A small network was shown many inputs. Here are its activations along a few directions, one row for each input.
In each table, some parts of the input vary, and every possible input appears once, in random order.
A made-up example of a description, with smaller parts first: ring(8) and (point or ring(9) or (values(3) and line(4))).
Shared parts are said once, and a part with two or three values counts as separate values.

Other details of the inputs vary at random and push rows far along two fixed directions, the same in every table; ignore that.

Rows:
r1: 440	-248	103	-420	147	117	20	-140	99	0	20
r2: -469	-205	-618	-549	223	82	146	-29	-702	-79	105
r3: -27	-93	212	523	-389	29	149	10	693	471	77
r4: 15	-68	191	581	-313	53	234	-200	720	281	102
r5: -40	21	264	837	-441	-88	-246	-12	299	138	6
r6: 154	-291	160	-553	-440	-332	-637	-186	19	190	-356
r7: 269	-335	245	690	72	30	-65	335	580	199	48
r8: 366	70	216	909	203	104	-302	-56	324	59	14
r9: -504	429	-177	450	103	315	767	613	161	31	299
r10: -229	-576	-163	-219	-154	-76	-176	-458	-256	310	-46
r11: 401	-83	-361	-498	-387	-302	-803	-157	-39	-117	-81
r12: -133	-203	280	621	-326	-154	-27	149	646	305	46
r13: -148	366	-347	-719	161	76	321	-94	-358	-417	-20
r14: 452	-175	-446	-787	-258	-162	-337	-346	363	20	-5
r15: 72	156	175	794	-219	-195	64	-360	467	196	-44
r16: -506	713	-139	776	293	198	337	359	-133	-275	232
r17: 488	-112	71	-310	178	108	-5	-317	12	-142	-156
r18: -241	166	297	536	369	450	778	603	8	86	222
r19: -590	262	-161	-509	237	6	399	616	-419	-308	170
r20: 202	-24	156	-451	-231	-323	-755	-567	-43	38	-142
r21: -59	-32	250	-574	324	86	-23	403	-676	-205	-214
r22: 758	-188	21	-498	112	-274	-468	-499	-64	-22	-202
r23: 615	-312	126	-393	-95	-147	-751	-136	-213	-84	-146
r24: 65	35	-248	728	-275	-60	-229	311	575	157	-119
r25: -551	401	238	-429	161	158	671	-111	-523	-323	-18
r26: -368	629	-269	-332	344	-45	492	119	-610	-415	89
r27: -431	-305	-77	-206	602	345	449	149	-932	-93	119
Each input here is: values(3) and (point or ring(8)).
- Changing only the values(3) part turns r2 into r27. The same change can be made to r9. Which row results? => r18
- Change only the values(3) part in r16. List by row number the other rows that result. => r8, r20

Rows:
r28: 123	-81	-3	725	-1	114	-23	154	277	101	-31
r29: 143	131	-152	-450	-202	-310	-367	-228	23	-69	-53
r30: -227	173	116	-234	11	55	111	164	-292	-91	9
r31: -102	-8	136	-135	233	81	65	85	-387	-139	-19
r32: -347	215	-292	-273	32	-34	220	11	-257	-171	83
r33: -297	294	277	420	285	161	363	315	-333	-236	59
r34: -198	2	249	-216	253	130	424	40	-345	-33	25
r35: 14	-155	39	664	-29	72	71	92	389	234	54
r36: 349	-201	-183	652	-71	16	-254	-25	366	186	-57
r37: 163	-287	137	623	-38	-4	-94	-104	466	288	62
r38: -332	158	-76	-272	29	26	114	-24	-219	-72	115
r39: -398	176	-135	-280	18	27	248	117	-242	-153	93
r40: -117	-60	-187	-520	-31	-56	-21	43	-224	-62	-26
r41: 421	-137	-109	-505	48	14	-211	-165	83	-17	146
r42: 545	-538	-269	-779	-167	-290	-733	-447	55	212	-154
r43: -358	356	-49	-211	29	46	161	57	-340	-158	102
r44: -34	51	173	-129	184	89	0	45	-424	-198	-40
r45: 71	-145	49	582	-209	14	-70	-4	538	269	27
r46: 121	69	100	597	-244	-96	-122	94	515	154	-17
r47: -277	9	-9	-299	-22	37	199	212	-191	-87	20
r48: 195	-153	181	635	-90	1	-150	-83	406	230	4
r49: 784	-191	-224	-856	-64	-300	-692	-422	261	-28	-232
r50: 21	73	215	-153	180	139	149	-8	-383	-189	-109
r51: -460	329	327	314	312	134	492	372	-334	-143	123
r52: 196	-206	-39	-532	-248	-84	-108	-168	81	75	-186
r53: 2	123	-272	631	-201	19	229	-124	512	98	-1
- Describe the family of inputs behind these rows. => values(2) or (line(4) and (point or line(5)))
- Change only the line(4) part in r50. List by row number the other rows that result. => r34, r52, r53
- Change only the line(4) part in r33. List by row number the other rows that result. => r29, r46, r51

Rows:
r54: -4	-163	-155	-222	-143	-50	-126	-60	92	121	35
r55: 28	-144	141	656	73	103	54	194	199	152	-2
r56: 102	-112	-177	-260	-89	-13	-20	-88	106	62	36
r57: 274	-126	-278	60	-211	-183	-345	-132	420	139	-70
r58: 270	-67	35	-249	-239	-120	-322	-213	91	38	-155
r59: 197	20	58	464	37	51	-18	-33	349	52	96
r60: -364	379	-84	769	158	171	585	387	138	-71	148
r61: -174	131	96	-316	-27	6	44	75	-357	-163	-33
r62: 136	-73	-107	-269	-229	-268	-332	-199	151	64	-87
r63: -381	375	64	602	57	68	464	243	109	-23	79
r64: -72	159	12	-346	71	79	150	87	-308	-236	-48
r65: -227	147	54	-148	243	82	104	183	-364	-127	147
r66: -52	161	137	-352	214	36	80	-15	-291	-158	65
r67: 190	-291	156	144	-51	-65	-261	-40	128	148	-92
r68: 51	-158	-27	153	-269	-77	-112	-141	367	210	40
r69: 273	-53	-43	-70	51	-25	-192	-94	90	15	63
r70: -199	-27	110	-194	313	122	232	39	-591	-147	-62
r71: -436	238	-50	-394	116	-62	189	184	-437	-198	35
r72: 27	54	-69	507	-87	124	40	158	235	30	9
r73: 104	-64	-76	-132	-136	-36	-241	-2	-18	-5	-75
r74: 182	-67	-63	-170	63	-25	-243	-56	2	8	62
r75: 90	-34	105	-246	-4	-98	-238	-123	-88	-2	54
r76: 21	-166	-198	-60	-129	-24	-55	-269	76	107	-8
r77: -300	293	-87	-428	194	1	331	157	-379	-275	16
r78: 386	-101	1	78	-260	-77	-314	-224	371	84	-148
r79: -191	82	-3	-438	42	47	233	-17	-183	-73	38
r80: -177	225	-24	-296	145	141	264	212	-430	-253	10
r81: -305	336	258	777	198	208	450	250	68	-9	204
r82: 80	-134	97	634	100	138	89	191	229	130	-1
r83: -196	-10	276	-144	199	57	184	167	-408	-88	-21
r84: 158	-117	114	533	115	122	123	139	196	95	-13
r85: 114	57	-95	-119	-103	-149	-106	-139	198	8	-85
r86: -51	-25	269	-314	180	21	100	50	-373	-62	-92
r87: -201	-31	-14	543	-155	64	152	92	355	186	127
r88: 50	-84	-11	-163	-190	-73	-60	-173	185	142	-7
r89: 83	-74	60	-156	-6	-91	-290	-93	-29	21	59
r90: 16	-21	-202	-207	-97	-170	-207	-28	48	22	-42
r91: 412	-303	93	-237	9	-78	-263	-165	78	49	-157
r92: 252	-156	-149	-159	-183	-78	-335	-317	-17	3	-160
r93: -216	8	-157	-414	52	70	167	92	-214	-49	85
r94: -73	49	56	521	-154	57	-7	121	201	43	5
r95: -9	51	5	723	91	110	80	-72	166	68	116
r96: 44	-24	-246	-5	-91	-140	-136	-235	54	17	-84
r97: 228	-193	-146	-348	-178	-86	-164	-232	232	85	-28
r98: -140	55	261	-307	306	109	276	139	-450	-160	-60
- Describe the family of inputs behind these rows. => line(5) and (point or ring(8))
- Changing only the line(5) part turns r59 into r64. The same change can be made to r75. Which row results? => r61
- Changing only the line(5) part turns r78 into r79. The same change can be made to r94. Which row results? => r87
- A walk changes only the line(5) part. It starts at r56 and steps to r60. List the rest of the walk in order. => r80, r69, r84
- Which other rows agree with r70 in the line(5) part? List them by row number. => r55, r67, r82, r83, r84, r86, r91, r98
- Change only the ring(8) part in r57. List by row number the other rows that result. => r60, r62, r63, r71, r77, r85, r90
